These are the activations of a small neural network, seen along a few directions. Each row is one input.
Each table varies a few parts of the input and shows all the possible inputs, shuffled.
Descriptions start from the smaller parts, as in this example, which fits no table here: values(3) and (point or ring(11) or (line(4) and ring(5))).
Shared parts are said once, and a part with two or three values counts as separate values.

Table:
R1: -21 13 51 8 31 11 -12 -13 16 7 -5 -16 -7 -13 -3 -36 14
R2: 24 -23 -25 -17 -22 10 16 9 18 -11 15 11 11 11 11 31 -26
R3: 2 -16 18 -16 14 -4 -6 -35 -1 -4 -36 -1 -14 -40 14 13 16
R4: -28 15 33 3 6 4 -5 5 11 30 8 -16 16 31 -23 -25 -13
R5: 28 -22 -26 -16 10 6 8 -5 24 -15 2 -2 -1 -31 22 32 -3
R6: 18 11 20 2 29 6 -1 -28 25 4 -23 -3 -22 -23 24 -8 13
R7: 29 -4 -21 3 -16 10 22 18 37 12 6 13 -7 21 10 24 -21
R8: 12 14 -45 2 -30 1 12 21 14 -10 12 6 -19 34 23 29 9
R9: -36 30 27 7 17 2 -20 -11 -6 -17 -1 -25 -18 0 6 -31 45
R10: 18 -30 -23 -15 0 -6 8 -2 17 -1 -21 3 -11 -39 12 46 4
R11: -44 -12 32 -15 -10 -6 -11 0 -15 22 -6 -14 25 14 -32 -4 -10
R12: -44 35 9 2 -8 -4 -14 8 -11 8 14 -23 4 43 -11 -19 18
R13: 5 5 -1 13 -31 16 2 15 13 29 17 -4 12 39 -20 -2 -24
R14: -11 24 -24 11 -46 7 -8 19 -9 7 23 -11 0 51 -7 3 7
R15: 34 -2 -21 3 15 5 13 5 43 7 -8 1 -20 -23 21 24 1
R16: 3 29 -4 2 16 -4 -9 -27 4 -19 -17 -11 -33 -10 34 -2 44
R17: -32 -4 30 -17 0 7 -9 -1 -11 8 17 -20 35 21 -19 -17 -17
R18: 17 17 -45 3 1 -5 4 7 21 -16 -1 -6 -32 -10 34 31 32
R19: 13 30 -34 33 12 -32 6 22 -47 -19 8 33 -12 3 -5 -32 9
R20: 0 -14 -4 -6 -36 19 -2 9 -9 6 26 -8 30 29 -16 6 -28
R21: 13 -32 -22 -15 -31 -1 16 12 10 4 -7 15 2 5 1 44 -19
R22: 13 -8 15 -17 24 8 -6 -38 6 -18 -13 -6 -4 -32 25 -1 10
R23: -37 -15 50 -10 16 1 -18 -19 -11 -2 -19 -14 2 -29 -13 -15 16
R24: 22 -7 -15 17 21 -21 10 9 -44 -18 11 38 19 -18 -16 -29 -26
R25: 12 -15 -11 18 11 -32 10 13 -51 -4 -12 43 10 -26 -26 -15 -19
R26: 28 12 -10 35 27 -22 14 19 -25 4 2 41 0 -9 -17 -36 -22
R27: -11 -23 -2 -5 -46 6 -4 10 -13 21 4 -2 21 23 -29 19 -21
R28: -26 -6 48 -11 26 15 -16 -20 -6 -16 4 -19 12 -22 0 -27 11
- Changing only one part turns R27 into R14. The same change can be made to R21. Which row results? => R8
- What do these inputs look like to the network? => line(4) and (point or ring(6))
- List by row number the other rows that have the line(4) part in common with R5. => R2, R17, R20, R22, R24, R28

Table:
R29: 9 39 -28 23 26 -20 0 -5 -1 -22 -16 9 -46 -18 31 -5 50
R30: 27 -8 -2 6 24 -16 2 -26 -8 -1 -38 17 -22 -46 11 4 11
R31: -7 -23 0 -34 -39 23 -3 -15 28 0 -6 -20 -2 15 18 46 4
R32: -31 -1 6 2 -2 -18 2 26 -23 16 13 3 29 24 -37 -15 -21
R33: 14 -14 -4 -5 17 -17 3 -22 -20 -27 -30 19 -19 -42 16 8 18
R34: -34 -8 1 2 -22 -9 -11 21 -41 3 17 -2 30 17 -39 -12 -11
R35: -30 -8 13 -1 -29 -10 -7 9 -43 6 5 11 23 29 -33 -13 -15
R36: 9 -13 -15 -4 24 -16 -2 -9 -19 -28 -15 7 -13 -55 12 10 22
R37: -9 -16 -6 -32 -11 15 5 2 48 10 3 -26 4 10 15 45 -3
R38: -31 1 44 -8 24 13 -22 -21 -17 -15 9 -28 17 -16 -4 -33 14
R39: -19 5 60 5 35 14 -10 -15 13 9 -4 -15 6 -15 -11 -42 2
R40: 37 -8 -42 3 4 -9 25 26 5 -5 21 28 13 4 4 13 -35
R41: 7 -16 3 -22 -32 23 -3 -19 40 25 -14 -23 -4 11 12 43 -4
R42: -10 -23 -11 -31 -31 23 -7 -3 30 -2 8 -33 5 4 12 47 8
R43: 0 -19 7 -16 -18 25 5 4 58 22 -5 -20 -8 5 8 41 -5
R44: -7 31 -22 -6 -31 19 -3 5 44 4 6 -36 -29 39 33 33 35
R45: 11 -6 -10 -5 44 -25 9 -3 0 -14 -20 15 -13 -49 16 6 11
R46: 46 -11 -29 19 -3 1 25 27 15 6 13 34 1 -1 -3 8 -36
R47: -22 -5 18 17 -9 -8 3 27 -13 27 5 9 17 19 -44 -19 -23
R48: -29 53 29 15 23 5 -23 -18 5 -11 11 -26 -19 19 10 -50 41
R49: 20 -10 2 9 36 -15 9 -1 9 -2 -29 21 -25 -54 10 0 9
R50: -16 -1 15 11 -23 -9 -7 5 -31 31 -3 8 20 25 -39 -17 -22
R51: -28 2 55 -12 16 13 -18 -33 -19 -12 -4 -14 10 -5 1 -34 9
R52: -13 9 57 0 23 14 -18 -37 -6 12 -12 -16 8 -9 -6 -38 3
R53: 53 -9 -34 14 -16 -1 18 4 -2 8 3 31 5 6 0 9 -35
R54: 39 -16 -37 2 -23 -2 18 8 -14 -17 10 33 8 10 6 13 -27
R55: -30 46 -9 26 -21 -13 -7 30 -28 11 16 -6 -6 52 -18 -26 16
R56: -28 8 48 -10 43 4 -11 -16 3 -3 5 -21 16 -10 -5 -37 3
R57: 37 36 -60 28 -13 -4 16 28 1 -11 24 20 -22 35 22 -1 3
R58: 35 -15 -47 4 -16 0 13 20 -13 -18 25 22 14 -3 1 15 -23
- Changing only one part turns R29 into R44. The same change can be made to R49. Which row results? => R43
- What do these inputs look like to the network? => values(5) and (point or ring(5))
- Start at R49 and move only the ring(5) part, one step at a time. The first step leads to R30. Which rows follow, in order? => R33, R36, R45
- Which other rows does R36 become when the values(5) part takes its other values? List them by row number. => R34, R38, R42, R58

Table:
R59: 34 10 -50 8 -20 3 16 17 24 -2 8 10 -20 17 23 30 1
R60: -29 30 32 4 13 8 -16 -13 6 3 1 -25 -9 13 3 -29 26
R61: 34 -27 -39 -15 -12 -1 14 -2 18 -11 -13 12 -13 -25 24 51 -2
R62: -47 -4 39 -14 -12 7 -20 -9 -17 8 3 -26 21 16 -22 -14 4
R63: -41 19 33 0 -3 7 -18 -4 -6 9 7 -26 7 24 -14 -25 14
R64: -25 16 36 -5 25 7 -16 -24 8 -5 -9 -25 -10 -12 11 -20 29
R65: 38 -3 -46 -2 -8 1 16 6 27 -11 -2 10 -22 -8 30 38 4
R66: -21 -4 55 -7 17 17 -10 -15 15 20 -1 -20 17 0 -15 -25 -11
R67: 11 -9 18 10 19 -3 7 4 -6 11 2 18 16 -10 -18 -24 -29
R68: 5 -13 5 -2 23 -15 -1 -13 -22 -14 -18 14 -3 -40 1 -5 6
R69: 16 -23 -43 -11 -45 2 13 20 2 2 10 10 10 21 -2 44 -21
R70: -8 14 -4 16 -1 -13 -1 14 -28 0 9 11 6 14 -17 -23 -4
R71: 5 24 -5 21 15 -12 1 6 -16 -6 3 12 -9 3 -1 -27 8
R72: -29 -8 43 -18 21 5 -18 -32 0 -5 -20 -24 -2 -30 4 -7 24
R73: 9 10 -1 11 27 -13 0 -6 -14 -14 -7 12 -11 -23 7 -19 12
R74: -14 -9 1 3 -10 -12 -3 9 -39 -1 6 11 20 6 -26 -12 -13
R75: 21 0 -48 3 -35 1 15 26 12 4 14 10 -4 29 7 33 -11
R76: 41 -23 -27 -3 -16 11 22 15 34 14 7 16 6 4 5 33 -36
- What do these inputs look like to the network? => values(3) and (point or line(5))
- Changing only the values(3) part turns R73 into R64. The same change can be made to R70. Which row results? => R63
- List by row number the other rows that have the values(3) part in common with R61. => R59, R65, R69, R75, R76

Table:
R77: -18 -21 18 -14 -25 14 -6 0 1 15 6 -13 24 15 -20 9 -18
R78: 7 -3 -32 0 -48 11 6 22 12 11 18 -3 4 39 -4 29 -12
R79: 39 1 -47 6 6 -14 17 6 2 -18 -7 26 -21 -16 25 22 4
R80: -11 24 21 23 28 -13 -8 -3 -31 -7 0 9 -2 -7 -12 -49 10
R81: -34 16 38 -14 6 17 -17 -20 22 7 -3 -38 -4 13 9 -7 24
R82: 17 -3 -30 -9 -32 15 8 8 40 9 4 -10 -13 21 19 43 0
R83: 15 2 -41 18 -30 -10 14 37 -15 9 19 23 8 31 -18 8 -24
R84: 13 -14 5 10 17 -12 6 2 -25 -2 -3 25 13 -21 -16 -19 -21
R85: -10 20 19 4 40 -13 -9 -22 -15 -18 -15 -1 -15 -26 13 -29 29
R86: 9 -23 10 -17 15 7 0 -19 19 -6 -16 -6 -5 -37 15 19 5
R87: -9 -16 10 4 -8 -7 2 15 -26 13 8 13 28 7 -34 -13 -30
R88: -15 15 26 -4 27 6 -13 -23 14 -11 -13 -22 -20 -22 20 -11 36
R89: -10 -21 22 -27 -7 18 -3 -15 28 11 -6 -21 10 0 5 22 -7
R90: 34 -4 -40 -3 -7 4 12 4 31 -10 -4 4 -25 -13 31 39 11
R91: 38 5 -45 24 -6 -15 18 24 -14 -6 8 35 -7 2 0 1 -15
R92: 15 -17 4 -8 28 -12 5 -17 -9 -14 -18 16 -1 -40 9 1 -2
R93: -36 22 26 13 6 -9 -12 8 -31 7 12 -5 16 24 -28 -44 0
R94: -44 17 35 -5 -10 12 -20 -6 -5 10 10 -31 12 31 -13 -21 12
- What do these inputs look like to the network? => values(3) and ring(6)
- Changing only the ring(6) part turns R89 into R84. The same change can be made to R82. Which row results? => R91
- Which other rows does R78 become when the values(3) part takes its other values? List them by row number. => R77, R94
- Start at R93 and move only the ring(6) part, one step at a time. The first step leads to R80. Which rows follow, in order? => R85, R88, R81, R94
